These are the activations of a small neural network, seen along a few directions. Each row is one input.
Each table varies a few parts of the input and shows all the possible inputs, shuffled.
A made-up example of a description, with smaller parts first: values(3) and (point or ring(9) or (line(4) and ring(8))).
Shared parts are said once, and a part with two or three values counts as separate values.

Other details of the inputs vary at random and push rows far along three fixed directions, the same in every table; ignore that.

Table:
R1: [-37   2 -50 -15  -2  15 -14  -6 -20  53  21]
R2: [ 15   7 -29  25   7  19 -23  11 -18  32  84]
R3: [-22  24 -37 -15 -24  27  -3  -8   8 -47 -26]
R4: [ 11  -1  16   5  -5  -8  -1  -5  23 -49 -31]
R5: [-34 -29   0 -24  11   3  39 -19 -46 -21 -55]
R6: [ 22  -4  13  -4  -4   1  -1  -2  24 -47 -34]
R7: [  0  -4 -11 -13  -4  -5  -7   8   4  -2 -17]
R8: [-49 -10 -40  -7  12   9   6  -6 -15  44  37]
R9: [ -1  -3  -9 -12  -5  -4  -5   8   5  -1 -17]
R10: [ 12  26 -13  17 -14  23 -29  22  21 -10  41]
R11: [ 52   8  38  21  -4  -7  -9  11  30 -14   3]
R12: [ 23  -4  51   7  12 -28   6   4 -30  64 -24]
R13: [ -8  15 -47  27   2  37 -26  12 -17  41 110]
R14: [ 16   2   6   2   5 -12   6  -5  10 -58 -32]
R15: [  1   6 -17  -6  -4  -5 -13  -2 -11  34  -1]
R16: [ 22   3  58  -7   8 -35  10  -3 -25  60 -12]
R17: [-11   1  -1   0   2  -6  17  -5   3  -5  -3]
R18: [ 12   8  11   4  -1  -9  13  -4  14 -54 -28]
R19: [-44 -15 -10 -17  18  24  -9  -6 -16  36  39]
R20: [ 34  -7  29  -5   4 -46   5  -1 -16  71 -26]
R21: [ 19  35 -25  19 -13  24 -40  10   9  -8  37]
R22: [ 49  22  36  19 -16 -11  -7  22  26 -10   1]
R23: [ -2 -13  -4  -8   2   3  -1  -3  11  -2 -11]
R24: [-38 -20  -2  15  25  15 -19   3 -23  56  44]
R25: [-28 -31 -26 -38   1 -13  42 -24 -32 -19 -58]
R26: [-32   7 -34  -8  -3  20   7 -10   8 -61 -14]
R27: [ 53  35  32  21 -20 -10  -8  10  18  -6  -4]
R28: [-27 -33 -27 -39   2 -14  40 -24 -33 -20 -59]
R29: [-16   1  21  -7  18  -2   9  -9 -14 -16   5]
R30: [-32 -23  -5 -33  -5  -4  33 -16   5  -3 -52]
R31: [-39 -11 -46 -11   2  16  15  -8 -30  41  38]
R32: [ 36 -21  77  -2  24 -54  35  -5 -45  80   7]
R33: [-13  -7   3   1  -2  -4   4  -5  12  -2  -6]
R34: [  3  27   9  11  -1  29 -34  18   5 -19  50]
R35: [ 11  28 -11  18 -16  23 -25  22  22  -8  41]
R36: [-50 -18 -35  -5   8  10  -7  -6  -5  46  34]
R37: [-10 -15  -4  -2   6  -8  -6  -6   7  -6 -10]
R38: [-11  -1  -4  -1   5  -7  15  -5   1  -6  -4]
R39: [ 19  11  11  -5 -17  -5   2   9  21 -41 -36]
R40: [ 33  12  64  21   8  -9 -13   4  13 -26  14]
R41: [-44 -22 -17  -2  21  31 -13   1 -21  40  27]
R42: [ 17  38 -21  20 -16  25 -34  10  11  -6  37]
R43: [ 29   1  34  -3  -4 -41  15  -1 -10  71 -22]
R44: [ 44   8  40  29  -2 -16 -13   8  28 -18   5]
R45: [ 20  10  10  -6 -16  -5   0   9  20 -42 -37]
R46: [-30   2 -40 -11   2  18   0 -11   5 -66 -16]
R47: [ 41  13  43  30  -7 -14  -6   9  30 -16   6]
R48: [ 30  -2  32  -3  -1 -43  12  -1 -12  71 -23]
R49: [ 49  12  41  22  -8  -5  -5  11  32 -13   4]
R50: [-40 -28  -7 -27   0 -15  26 -20   1  -8 -54]
R51: [-75 -36 -60 -45   4   5  42 -25 -46  40 -14]
R52: [-44 -26   6 -20  20  -4  31 -16 -29 -18 -55]
R53: [ 13  25 -15  17 -13  23 -31  22  20 -10  41]
R54: [-38 -26 -43 -15  14  17 -15  -4  -8  46  29]
R55: [ 20  19 -22  23  -5  24 -15   8  -4 -22  54]
R56: [ 13   6  10   4   0 -10  12  -4  13 -55 -29]
R57: [ 21 -21  36   2  21 -51  25  -2 -12  60 -12]
R58: [ 36   8  52  20   3  -6  -9  22   0  -7 -15]
R59: [-32  -5 -32  -8  -4  20 -10 -11  15 -59 -18]
R60: [-25  -1 -29 -14 -10  31  -2  -7  20 -52 -17]
R61: [ 13 -13  10   6   9  -6  -7   6   7  47  23]
R62: [ 12  15  -9  20  -6  29 -26  12  26 -11  45]
R63: [ 21  18 -23  23  -4  24 -17   8  -5 -23  54]
R64: [ 24   6   6   0 -13  -2  23  -5  -3 -56 -26]
R65: [ 14 -18  46   6   6 -42  22  -2   4  60 -11]
R66: [-24   7 -38 -19 -15  24  -9   3  13 -53 -24]
Description of these inputs: line(6) and (values(2) or line(9)).
Question: Changing only the line(6) part turns R24 into R5. The same change can be made to R44. Which row results?
Answer: R63
Question: Changing only the line(6) part turns R23 into R4. The same change can be made to R54. Which row results?
Answer: R37
Question: Which other rows does R28 become when the line(9) part takes its other values? List them by row number.
Answer: R2, R13, R25, R31, R51, R55, R63, R64
Question: Which other rows does R19 become when the values(2) part takes its other values? List them by row number.
Answer: R41
Question: List by row number the other rows that have the line(6) part in common with R48.
Answer: R1, R3, R12, R15, R16, R20, R21, R27, R42, R43
Question: List by row number the other rows that have the line(6) part in common with R14.
Answer: R8, R17, R18, R26, R29, R38, R46, R52, R56, R57
Question: Which other rows does R9 become when the line(9) part takes its other values? List them by row number.
Answer: R7, R10, R22, R35, R39, R45, R53, R66

Table:
R67: [  5   7  14 -16 -17 -33  22 -13  -2   5 -45]
R68: [ 90  39  53  43   6 -10 -23  23   8   1  62]
R69: [-20 -20   1 -24   9 -30  15 -17  -2  14 -51]
R70: [-38 -28  -7  -8  15   2 -16  14 -15 101  40]
R71: [ -5   9   8 -33 -29 -16  30 -21   6 -50 -88]
R72: [ 41  24  12  23  -6   4 -38   9  22 -21  13]
R73: [  6   4  -2  21   8  16 -14   3  -2 -26  14]
R74: [ -6  21   4  10  -6  17 -17   1  32 -17  19]
R75: [-17 -23   9 -31   0 -15  13   1 -15  18 -61]
R76: [ -5   4   4 -19  -6  -3   6   8  -9   6 -39]
R77: [ -2   3   4 -22  -7  -7  25 -11 -18 -11 -12]
R78: [ 75  -2 119  23   3 -65  45   2  19 -17 -68]
R79: [-26 -30  -1  -7  16  -4   8  -8 -18  35  10]
R80: [ 10  16  15  14   2  17  -7   6  14 -30  39]
R81: [ -8 -12   2   3   9  -5   9  -7 -17 -10 -27]
R82: [ -9 -22  14 -16   8  -8  15 -10  -7 -11 -16]
R83: [  8   2  -6  12   4  15 -16   1 -10 -23  17]
R84: [ 24  24 -22  17 -21   0  -4  11  13 -20  31]
R85: [-46 -24   6 -27   8 -10  19  -6  -5  67 -16]
R86: [-31 -30   9  -9   9 -10  25 -15 -10 -12 -45]
R87: [ -3  37 -22  -3 -33  37 -19   4  15 -66  -8]
R88: [-10  -7 -53   7   2  31 -23   7   6  31  51]
R89: [ -3   9  10  13   2  18  -2   2  11 -27  25]
R90: [-11  -5   2  -4   7  -9  25  -9 -24   2 -36]
R91: [-41 -21   7 -20  13 -32  23 -15  -1  71  -9]
R92: [ 25   7  12  25   3   6 -13   5  -4 -29   5]
R93: [ 33   7 -20  18 -12  18 -20  10  19 -16  21]
R94: [-33 -20 -22 -20   8   1 -11   0 -21  65   2]
R95: [ 12  27  -2  27 -11  17  -7   6  -6 -20  26]
R96: [ 19  12   7  34   9  15 -20  10   4 -27  23]
R97: [-12  11   9  22   4  16   0   3  11 -24  18]
R98: [-32   5 -49  21  20  30 -27   7 -37  82  95]
R99: [-40 -19 -35 -20  23   1   6  -7 -50  96  50]
R100: [ -7  -6  -3 -12   1 -21  -1 -11   1   0 -33]
R101: [ -9 -11   8 -17   2  -2   0   8  -1   2 -37]
R102: [ 67  -5  38  19  -1 -53  11  13  14   5 -19]
R103: [ 43 -14  57  28  19 -44 -18  12   6 124  50]
R104: [-38   6 -48 -22   1  45  -8 -11   1 -91  -6]
R105: [ -1   9 -14  13  -5   1   2   9  30 -26  25]
R106: [-12 -29  16 -17  17 -18  15  -8 -14  33   7]
R107: [-21 -20   3  -8   8  -1 -10   2   0  53   8]
R108: [ 19  27   1  25 -14  17  -7   6  -5 -25  27]
R109: [-51  24 -56 -28 -33  52  -9   1   1 -70 -23]
R110: [ 29  21  14  15 -14   7   2   2  -6 -26  13]
R111: [ -3 -30  -5 -15  -6  -8  21  -9  13   6 -33]
R112: [-17 -10 -43  15   7   7 -20  11  11  30  68]
R113: [ 24   8   8  23   7  14 -20   7   2 -28  27]
R114: [ -2  -2   1  -9   4  -3  17 -10 -21 -10 -22]
R115: [ 23  12   2  10   6  13 -21   6  -2 -28  34]
R116: [-34 -18  22 -30  -2 -12  28   0   3  18 -52]
R117: [-44 -25 -18 -13  12 -13  -4 -12  -3  59  12]
R118: [ 10  -4 -13 -15 -24  -7  27  -8   0   6 -29]
R119: [ 43 -22  72  21  13 -45  19   2  -2  30 -21]
R120: [  1  -8 -19 -14  -3 -27  28  -4  -4   2 -32]
R121: [ 12  16 -13  24   8  17 -48  12  13  31  62]
R122: [ -5   6  -3 -19  -3 -12   8 -12  -2   5 -41]
R123: [ 27  26   4  13 -13  13  -8   6  -5 -24  36]
R124: [ 59  21  50  15  -2 -46   2   3  12  13 -25]
R125: [ -7 -10   6 -16   3  -4  -1  -1   1   3 -37]
R126: [ 13   5  -4   5   4  13 -15   2  -8 -27  21]
R127: [ 23   8 -19  21   0   0 -16  14  21 -26  27]
R128: [-74  -5 -87 -18 -12  61  -5  -9  17 -22  31]
R129: [-44  -3 -35 -37  -6  14   9 -10 -14  -2 -45]
R130: [-53 -10 -15 -43  -1  14  35 -23   3 -69 -44]
R131: [ 72  14  54  32   9 -14 -16  15   9 -17  25]
R132: [ 11  21 -43   1 -23  36  -6   0  21 -68 -11]
Question: Changing only one part turns R88 into R118. The same change can be made to R96. Which row results?
Answer: R95
Question: Changing only one part turns R70 into R116. The same change can be made to R112. Which row results?
Answer: R105
Question: What is each input in this table made of?
Answer: line(6) and (values(2) or line(4) or line(5))
Question: Which other rows does R93 become when the values(2) part takes its other values? List them by row number.
Answer: R102
Question: Which other rows does R111 become when the values(2) part takes its other values? List them by row number.
Answer: R112
Question: Which other rows does R129 become when the line(6) part takes its other values? List them by row number.
Answer: R85, R87, R94, R107, R125
